Each row below holds a small network's activations on one input, seen along a few directions.
Each table varies a few parts of the input and shows all the possible inputs, shuffled.
A made-up example of a description, with smaller parts first: line(6) and (point or ring(11) or (values(3) and ring(5))).
Shared parts are said once, and a part with two or three values counts as separate values.
In the rows, zero is written as 128.

Other details of the inputs vary at random and push rows far along two fixed directions, the same in every table; ignore that.

Rows:
r1: [113 150 123 117 177 158  56 169  97 133 130 140 117 151 136]
r2: [111 154 164 115 136 130 129 124 143 177 115 110 120 103 101]
r3: [120 124 165 128  93 116 204  67 167 176 103  99 112  70  88]
r4: [137 114  93 137 117 124  79 162 115  60 172 149 137 181 171]
r5: [ 78 209 159  49 201 164 116 120 130 219  74  88  97  66  77]
r6: [140  82 179 178  36  98 232  54 181 146 111 106 147  87  95]
r7: [124 127 112 143 155 128  91 148 108 112 163 144 102 170 157]
r8: [ 80 219 157  36 213 178  82 146 125 233  84  96  89  70  80]
r9: [138 122 101 141 161 137 101 162  97 121 130 148 121 159 140]
r10: [138 109 142 150 104 119 176 109 147 148 113 124 127 107 108]
r11: [134 122  56 113 157 161  49 186  86  66 139 160 132 167 164]
r12: [118 146 159 125 129 114 147 122 147 172 128 116 115 111 112]
r13: [162  58 124 214  75  79 186 107 139  73 193 154 143 204 171]
r14: [102 184 146  36 150 167 113 109 143 182  60  97 129  32  81]
r15: [122 135 139 103  95 123 157 102 153 132 101 101 138  63 105]
r16: [118 155 115  84 142 141  99 140 117 123 106 111 130  93 122]
r17: [116 155 101 117 202 161  61 183  84 128 124 147 126 162 137]
r18: [105 169 138  82 169 150 123 117 122 187  93 104  96  89  97]
r19: [135 107 176 168  77  85 219  83 174 148 130 109 144 116 109]
r20: [ 92 211 139  21 191 176  52 147 121 173  86 108 118  67 102]
r21: [142 115  89 150 163 144  80 171  83 104 139 159 126 177 152]
r22: [152  86  87 178 132 136 106 157  97  84 149 168 133 178 156]
r23: [168  56  86 208 100 103 143 144 109  63 178 177 131 200 176]
r24: [131 112 167 144  48  81 209  72 181 109 133  95 157  90 117]
r25: [124 126 175 133  89 120 182  81 155 172  93  98 136  84  88]
r26: [163  73  98 176  85  98 124 127 121  23 184 166 166 195 190]
r27: [143 102  83 154 126 116  69 170 100  34 184 159 136 186 187]
r28: [133 125 139 134 121 116 160 117 133 158 120 123 120 120 115]
r29: [124 145  75 123 220 157  46 203  67 105 146 167 115 195 165]
r30: [151  77 135 177  72 103 199  88 153 122 146 135 128 133 129]
r31: [139  84 191 192  39  78 232  57 181 130 135 106 158 121 111]
r32: [135 120 131 132 124 124 152 113 129 151 129 126 117 128 121]
r33: [120 151 124  85 114 138 122 125 138 137 103 106 135  98 112]
r34: [150 111  74 121 144 141  61 160  88  58 149 164 142 171 177]
r35: [107 174  95  71 180 165  57 175 103 112 116 128 133 137 136]
r36: [139  99 171 177  70  81 196  94 171 137 152 119 134 128 123]
Description of these inputs: line(4) and (values(3) or line(6)).
The inputs of r3 and r18 match in every part but the line(4) part. If r10 is changed in the same way as r3 into r18, which row does it become?
> r9
Which other rows does r12 become when the line(4) part takes its other values? List them by row number.
> r23, r28, r29
Which other rows agree with r26 in the line(4) part? List them by row number.
> r5, r13, r17, r19, r24, r29, r31, r35

Rows:
r37: [136 116 151 117  51  85 158  90 170  81 135 104 179 108 131]
r38: [129 109 115 167 135 110 122 149 117  81 171 147 142 201 166]
r39: [158  82  41 136 113 135  76 156  98  11 168 169 140 168 194]
r40: [149  90  85 167 125 115 146 131 113  89 160 147 116 185 167]
r41: [101 179 165  87 143 124 134 135 146 184 122  95 115  89  97]
r42: [140  99 140 192  95 124 117 143 124  96 133 143 154 152 129]
r43: [128 113 173 164  98  94 185  91 150 130 133 116 158 124 114]
r44: [148  97 146 164  86 103 214  75 147 129 124 122 131 115 120]
r45: [107 168 147  73 152 146 119 103 140 193 107 110  73  80 114]
r46: [125 137  63 108 211 202  16 208  45 120 103 164 110 149 135]
r47: [120 155 133  82 161 164 137 123 128 201  67 116 122  77  85]
r48: [102 176 133  87 193 153  42 160 106 148 150 130 102 143 135]
r49: [107 170 164  97 155 155 123 138 141 188  77 109 145  92  82]
r50: [142 100 135 151  75  84 203  92 167 140 143 119 105 109 124]
What is each input in this table made of?
> values(2) and (point or line(6))
The inputs of r49 and r47 match in every part but the values(2) part. If r38 is changed in the same way as r49 into r47, which row does it become?
> r40
Which other rows does r46 become when the values(2) part takes its other values? List them by row number.
> r42

Rows:
r51: [ 93 188 146  68 190 178 120 134 124 236  51 102  99  48  59]
r52: [124 160  39  58 187 169  36 187  76  48 120 145 144 143 166]
r53: [106 182 133  94 209 167  80 170  99 171  98 128 131 128 113]
r54: [151  74 131 164  42 103 133  99 145  34 148 134 180 134 155]
r55: [155  71 120 215 102  91 126 146 119  51 198 170 153 235 188]
r56: [142  87 169 185  61  98 220  85 163 156 116 110 143 108  97]
r57: [124 118 187 158  72  84 194  80 180 147 152 101 134 127 116]
r58: [150  79 150 173  68 100 226  65 162 152 128 123 116 104 108]
r59: [120 159  93  76 204 177  86 141  89 178  98 139  83 114 120]
r60: [ 90 208 164  64 198 176 107 145 124 234  43  94 117  56  57]
r61: [129 128 179  77   9  90 198  53 212 133 105  75 157  24  88]
r62: [129 136  50 127 221 149  17 214  56  73 188 177  86 219 202]
r63: [152  74 101 205 102  83 120 145 115  49 219 166 123 225 194]
What is each input in this table made of?
> values(3) or line(10)
Start at r62 and move only the line(10) part, one step at a time. The first step leads to r63. Which rows follow, in order?
> r57, r55, r53, r60, r56, r51, r58, r59
